Each row below holds a small network's activations on one input, seen along a few directions.
In each table, some parts of the input vary, and every possible input appears once, in random order.
Descriptions start from the smaller parts, as in this example, which fits no table here: one of 5 places around a ring, together with either a single point or one of 11 places around a ring or (one of 3 separate values, together with one of 4 places along a line).
Shared parts are said once, and a part with two or three values counts as separate values.
In the rows, 128 means zero.

Other details of the inputs vary at random and push rows far along three fixed directions, the same in every table; ignore that.

Rows:
r1: [131  95 157 141  96 129 103 103 174 141  60 145]
r2: [ 97 122 151 126 161 157 107 115 129 125  90 166]
r3: [122 194  63 130  97  82 157  94 111 121 151 118]
r4: [157  67 150  67  93 154  94 110 176 130  83 163]
r5: [173 179  97 144  95 105 157 121 145 149 164  86]
r6: [122  83 161 167 172 133 122 205  71 111 166 149]
r7: [178  94 100  99  72  62  93 132 190 171 123 142]
r8: [194 125 103 152 118  85 124 197 109 151 160 117]
r9: [ 86 169 138 165 128 150 151  80 128 124 112 103]
r10: [126 102 146 100 148 171  82 136 133 135  87 155]
r11: [ 86 170 113 113 126 155 135 106  97 110  87 110]
r12: [109 166 146 147 135 166 174  95 136 112 110  80]
r13: [103 106 140 126 162 142 135 143  91 104 134 162]
r14: [149 135  93 141 176  89 122 183  66 114 219 149]
r15: [205 103 104  68  80 101  83 117 188 143 149 147]
r16: [ 88 117 140 115 126 135 154 109 131 124 121 117]
r17: [124  99 181 136 138 174 150 140 131 119  88 121]
r18: [ 88 159 145 158 131 149 158  77 133 105 122  98]
r19: [108  95 145 144 196 128  96 202  84 145 149 147]
r20: [114 179  86 121 110  91 164  95 136 128 184  84]
Description of these inputs: one of 4 places along a line, together with one of 5 places along a line.
- The inputs of r1 and r11 match in every part but the place on the line of 5. If r9 is changed in the same way as r1 into r11, which row does it become? => r10
- Which other rows does r16 become when the place on the line of 5 takes its other values? List them by row number. => r4, r6, r13, r17
- Which other rows does r12 become when the place on the line of 5 takes its other values? List them by row number. => r14, r15, r18, r20

Rows:
r21: [182  92 109 148 125  71  93 223  91 151 162 144]
r22: [ 76 110 186 145 178 181 137 109 133 110 101 129]
r23: [ 80 138 157 137 142 166 165 128  91 101 107  93]
r24: [ 89 161 106 188 175  98 161 192  40 121 187 107]
r25: [ 69  95 189 141 164 175 148 122 124 110  88 124]
r26: [163 182  91 128 113 108 147 113 125 119 200  94]
r27: [162  40 161  86 156 130  49 187 152 152  85 200]
r28: [198 105  71 100  90  66  79 169 140 156 209 155]
r29: [138  88 140 115 115 131 123 111 138 106 115 174]
r30: [186 183  71 129  70  73 118  91 167 148 158 108]
r31: [ 92 182 108  96  87 135 158  33 153 130 106 111]
r32: [ 99  87 177 165 188 150  94 160 123 136  92 163]
r33: [128 181 121 111  78 162 186  50 167 122 106  76]
r34: [179 100 145 103  64 143 105  82 225 163  43 140]
r35: [ 78 175  89 128 175 130 157 150  50  95 162 102]
- What is each input in this table made of? => either a single point or one of 4 places along a line or (one of 2 separate values, together with one of 5 places around a ring)
- What sort of input is r24? => one of 2 separate values, together with one of 5 places around a ring
